These are the activations of a small neural network, seen along a few directions. Each row is one input.
Each table varies a few parts of the input and shows all the possible inputs, shuffled.
A made-up example of a description, with smaller parts first: one of 5 places around a ring, together with either a single point or one of 9 places around a ring or (one of 2 separate values, together with one of 6 places along a line).
Shared parts are said once, and a part with two or three values counts as separate values.

Other details of the inputs vary at random and push rows far along three fixed directions, the same in every table; ignore that.

A family of inputs:
r1: [  56  -34    9  -45  -22  -12  -26   -5 -117   68  -21   53    6]
r2: [ 41  -2 -64  45 -50  37   1  -1 -79  42  19  21 -38]
r3: [-35  16  34 -28  -7 -33 -34  12  21  -8  -9  -4  -3]
r4: [  8 -19 -24   4   6  33  48 -22 -34  17 -24  -5   1]
r5: [ 49   6  57 -53  16 -21 -89  14 -80  55 -43  29  36]
r6: [ 24  23  38  26  40  -7 -14 -21   2  23 -46  10  12]
r7: [-48 -14  15 -82 -14 -66 -11  30  19  -7  10  -1  18]
r8: [ 40   5  11  17  11  29 -26 -20 -45  11 -32  26  24]
r9: [  52    2   26   89   56   74   82 -107   -2   13  -41  -15   -3]
r10: [-52  31 -14  55   1  27  54  -9 106 -52  35 -40 -22]
r11: [ -8   3 -20  65  31  21  89 -69  44 -11 -16 -20 -13]
r12: [ 19  10  45   6  12 -25 -42 -37 -52  32 -80  18 -10]
r13: [-17   2 -56   5 -33 -15   5  60  36  -5  57  -2 -30]
r14: [ 40  10  20  38  36  -9 -12 -36 -28  27 -76   3 -11]
r15: [-44  26  -7  40  11  59  48 -25  86 -62  20 -75 -14]
r16: [ 38   7  -4  84  42  73  30 -75 -11 -11 -62 -12   1]
r17: [-14   1  31 -65   5 -12 -53  43  16 -12   0 -36  20]
r18: [ 16  24  20  51  38  10  12 -40  18 -13 -42  12   9]
r19: [-37 -25 -15 -58 -21 -53  -4  26 -13  14   2  15  10]
r20: [  41   -3   -3  -22  -41   -6  -62   14 -103   56   -3   41   -3]
r21: [ -6 -20 -75   1 -58 -25  42  33  10  14  90  25 -32]
r22: [-23  -2  35 -18  26  27  45 -27  62 -29  25 -37  13]
r23: [-34  19  18 -31  22  15 -13  30  71 -41  26 -59  15]
r24: [-31  14 120 -28  75 -33   3 -72  83 -30 -50 -37  49]
r25: [ 28   0 -75  99 -13  34  53 -22  -4  -3  -5  21 -41]
r26: [  81  -18  -61   60  -32   42   -6  -14 -113   53  -20   59  -14]
r27: [-18 -33 -19   9   8   7   6  49  -8 -32  56 -12 -11]
r28: [-35  -6  77  -6  74 -58 -27  -8  31 -47 -31 -26  30]
r29: [ 25 -17  19 -47   3  -1   0 -14 -65  31 -25  18  11]
r30: [-14   4 -58   2 -39 -17   3  69  34   0  72   6 -25]
r31: [ -43  -14   63 -122   10  -34  -32   23   11  -13  -13  -19   43]
r32: [-29  16  21 -70 -38 -15 -56  52   4  -7  47   1  16]
r33: [ -11  -34 -121   24  -84  -10   68   48    5   17  110   27  -46]
r34: [  6  -7 -44  -5 -47 -31 -23  49 -18   4  29  47 -10]
r35: [ -5 -16   5 -80 -33 -27 -77  53 -37 -10   7  15  19]
r36: [-19  18 -59  70 -39  29  53  12  50 -10  59   1 -41]
r37: [  5  14  42  29  52  -5  -8 -54  16 -26 -85  -3   9]
r38: [-47  16  14 -57  -1   0 -25  62  83 -44  59 -50  23]
Description of these inputs: one of 2 separate values, together with either a single point or one of 6 places along a line or (one of 3 separate values, together with one of 4 places along a line).
Which other rows does r17 become when the place on the line of 4 takes its other values? List them by row number. -> r5, r23, r38
Which other rows does r33 become when the choice among 2 separate values takes its other values? List them by row number. -> r1
Which other rows does r31 become when the place on the line of 6 takes its other values? List them by row number. -> r1, r4, r9, r22, r29

A family of inputs:
r39: [ -7  -3  37   2  63 -17  43 -87  14  -1 -57 -33  19]
r40: [ 23   5  10 -41 -35  -8 -52  31 -30  37  15  15   5]
r41: [ -1 -22  11  13  23  18  61 -56 -20  29   0   2   8]
r42: [ 21   2  -5  51  10  43  30 -24 -11  -4  15   4  -7]
r43: [ -7 -28 -16   6  -8  28  49 -50 -28  21 -15  -4  -7]
r44: [ 19 -30 -21  47   9 -13  80 -50  12  16  -4  -4 -42]
r45: [ 28 -21 -57  31 -20  44  23  29 -16   3  39  -8 -19]
r46: [  7  11  15 -46 -33 -11 -50  46 -38  36  28  19   3]
r47: [  1 -11 -22 -20 -48 -31 -43  33 -45   7  12  41 -10]
r48: [ 24  11  48   5  41 -30 -41 -45 -27   6 -74  23  24]
r49: [ 53 -15 -18  33  -2  -6  55 -40 -36  50 -43  57 -11]
r50: [ 37   5 -22   3 -39   4 -26  20 -37  49  17  24 -14]
r51: [-48  21 -18 -23 -38  13  -7  42  59 -33  51 -30 -11]
r52: [-35  -3  -7 -41 -39 -23 -35  42  12 -32  36   7  -2]
r53: [ 10  -6  24  -9  22  17 -30  -5 -42  -5 -52 -10   9]
r54: [-18  12 -17 -30 -49  12 -26  40   6  -3  35  -9 -10]
r55: [-37 -28 -77 -11 -30  25  80   5  43 -10  82 -23 -12]
r56: [ 16  11 -15 -30 -33 -18 -48  32 -32  32   7  22  -2]
r57: [-43  -5 -21  -5  -3 -27   3  53  76 -43  45 -25  -2]
r58: [-38  14  57 -29  62  -1  38 -59  71 -30 -43 -36  54]
r59: [-23 -34 -60   2 -40  17  75   9  44   1  87 -16 -14]
r60: [ -6  28  -7  46  -2  36  14 -26  25  -6 -19 -21 -18]
r61: [-11  39  29  61  43  35  35 -52  93 -24 -23 -45   0]
r62: [ 42   4  75  -3  44  -5 -43 -53 -32  15 -69  13  31]
r63: [ 54  14  15  23   4  40 -13 -33 -37  43 -29   3  -1]
r64: [  6  30   2  25  15  36   7 -24  30  -2 -13 -25  -1]
r65: [ 32   4  47  43  70  23   0 -48 -39  11 -72  -4  12]
r66: [  2 -34  -8 -49 -39 -74  -5  23 -80  54  34  44  -5]
r67: [-43  21  24  32  78  22  32 -30 103 -74 -32 -67  17]
r68: [ 19   1  -6  48   7   6  13 -24  16  -6  -1  10  -5]
r69: [ 45   0 -18  81   5   2  17 -36 -55  33 -24  45 -19]
r70: [ 19   8  -6 -27 -38  11 -33  42 -45  40  37  17  -6]
r71: [ -9  22  65  31  62  26  16 -51  45 -36 -29 -25  20]
r72: [  4  15  43  37  38  -5 -16 -59  -3 -15 -73   4   9]
r73: [ 20  25  61  -9  23  28 -41 -41 -32  17 -71 -13  15]
r74: [-15  -5  48 -40  32 -41 -46  22  23 -19 -25 -12  28]
r75: [ 56 -15 -20  58  17  16   3 -21 -56  32 -38  19 -12]
r76: [-33  -3  67 -91  26 -21 -56  53   9 -28   8 -26  39]
r77: [ 22  -6 -41  78   7  13  17 -20 -39   8 -46   9 -26]
r78: [-33   4 -38  28 -22   0  31  33  51 -34  75   1 -17]
r79: [-30  24 -28 -15 -23  30   8  34  66 -29  60 -37  -6]
r80: [ 14  27  42  28  22  -5 -33 -48 -23  24 -83   6   2]
r81: [ 28 -16  -4 -32 -35 -10 -41  30 -40  17  30  30   6]
r82: [ 44 -10 -14  60  24  17  10 -16 -68  31 -33  23 -14]
r83: [  1 -10  15 -64 -37  -8 -61  35 -47  -3  13  18  12]
r84: [-21 -10 -18 -50  -6 -27 -34  60   7 -23  21  -7  10]
r85: [-30  -7 -45   7 -17  49  26  38  31 -47  42 -40 -15]
r86: [  9   0  40 -29  -1 -12 -54  -9 -44   1 -38  20  15]
r87: [ 19 -14   6 -39 -30 -38 -54  31 -34  17  17  38   9]
r88: [  7 -17  -7 -66 -14 -33 -62  60 -48   8   3  15  15]
r89: [-61  11  70 -77  12 -67 -53  34  94 -58  20 -21  39]
r90: [ 25  13 -36  16 -31 -16 -25  13 -34  40  -5  29 -17]
r91: [ 24 -44 -40 -42 -29 -65   5   8 -74  51   4  39 -35]
r92: [  5 -12  50 -58  20 -33 -61  28 -16   0 -25  -2  30]
r93: [  4 -46 -37 -42 -53 -60   1  14 -75  44   4  41 -46]
r94: [ 26   1  50 -53  16  -4 -60  -9 -42   4 -31  10  34]
r95: [-31  34 -10  50   2  33  29 -23  67 -30  -4 -36 -19]
r96: [-29 -11 -68  38 -34  21 105  10  36  -3  82   7 -12]
r97: [-45   9  93 -94  19 -61 -73  34  29 -33   5   0  45]
r98: [-12  11  29 -22  23   2 -19  -9  34 -36  -3 -15  22]
r99: [ 22   1  54 -55  17 -15 -65  -9 -41   3 -36  14  36]
r100: [ 23   8  62   4  44  31 -11 -48  16 -18 -34 -21  28]
r101: [-31  18  33  59  77  25  45 -34  78 -52 -28 -49   8]
r102: [ 12   7  43   4  63 -27 -35 -29 -16  -5 -85  -4  25]
r103: [-66  -4 -18 -45 -18  -1 -10  68  61 -64  48 -41  -1]
r104: [  2  25  45  -1  12 -32 -39  -5 -13  33 -31  18   7]
r105: [ -65    7   64 -109   37  -26  -53   53   78  -72    9  -59   50]
r106: [ 27  10 -41   6 -37  -9 -26  21 -39  42   6  30 -17]
r107: [ 11  30  -3  27  15  60  18 -26  31  -7  -5 -37  -2]
r108: [-27  -3 -67  35 -25  11 117  16  57 -12  65  24 -30]
r109: [-10  -9  58 -69  27 -20 -54  30  11 -19 -12 -22  36]
r110: [ 36  10 -38  39 -36  11  -2  15 -54  56  19  35 -29]
r111: [-46 -25 -28 -44 -42 -50  39  36  61 -17  86 -23  -6]
r112: [-57  -1  55 -26  38 -23  30 -58  54 -36 -38 -51  15]
r113: [-17 -20 -58 -30 -60 -21  39  31 -11  14  21  47 -24]
r114: [  2  16 -33  20 -34  20   9  32   1  22  53   5 -24]
r115: [ -1  19 -35  36 -30   6  13  23   7  22  39  12 -27]
r116: [-39 -34   4 -71 -26 -82  13  43  -2  12  56  18 -22]
r117: [ -2  -1 -41  73  14  44  40 -16   9 -25 -20 -23 -24]
r118: [ 45 -13 -11  45  20  34  10  -9 -72  28 -23  14  -8]
r119: [  8  10  37  12  71  46   7 -38  19 -34 -54 -48  24]
r120: [ 17   8 -38  70  13  39  42 -37  22 -21   2  -6 -14]
r121: [  4  -8 -39  68   1  37 105 -46  51  -3  18 -11   0]
r122: [-41 -14 -81  29 -48  34  95   1  42 -19  56  -8 -19]
r123: [-28   3   9   9  26  -2  -8   1  22 -37 -34 -24   2]
r124: [ -6  -3   8 -29 -15  13 -14  32  -4 -15  53   2   8]
r125: [-27  22 -20  15 -24  -7   8  25  75 -13  46 -17 -13]
r126: [ 34  -8 -21  67  18  -5  10  -9 -59  30 -33  29 -16]
r127: [  2  -1 -46  17 -23  -5   3  16   7 -15  32  17 -12]
r128: [ 23   5  -7 -22 -39 -20 -45  32 -28  42  16  26  -5]
r129: [ 35 -14 -49  29 -46  30  -3   4 -68  18  13  32 -25]
r130: [ 60 -11 -48  39   1   6  62 -51 -63  54 -56  61 -18]
Describe the family of inputs behind these rows. -> one of 4 places along a line, together with either one of 5 separate values or (one of 3 separate values, together with one of 6 places along a line)
The inputs of r87 and r52 match in every part but the place on the line of 4. If r40 is changed in the same way as r87 into r52, which row does it become? -> r54
The inputs of r115 and r106 match in every part but the place on the line of 4. If r70 is changed in the same way as r115 into r106, which row does it become? -> r107
The inputs of r43 and r41 match in every part but the place on the line of 4. If r80 is changed in the same way as r43 into r41, which row does it become? -> r104
Which other rows does r115 become when the choice among 3 separate values takes its other values? List them by row number. -> r78, r101
Which other rows does r55 become when the choice among 5 separate values takes its other values? List them by row number. -> r39, r58, r91, r130
Which other rows does r41 become when the choice among 5 separate values takes its other values? List them by row number. -> r66, r96, r108, r116
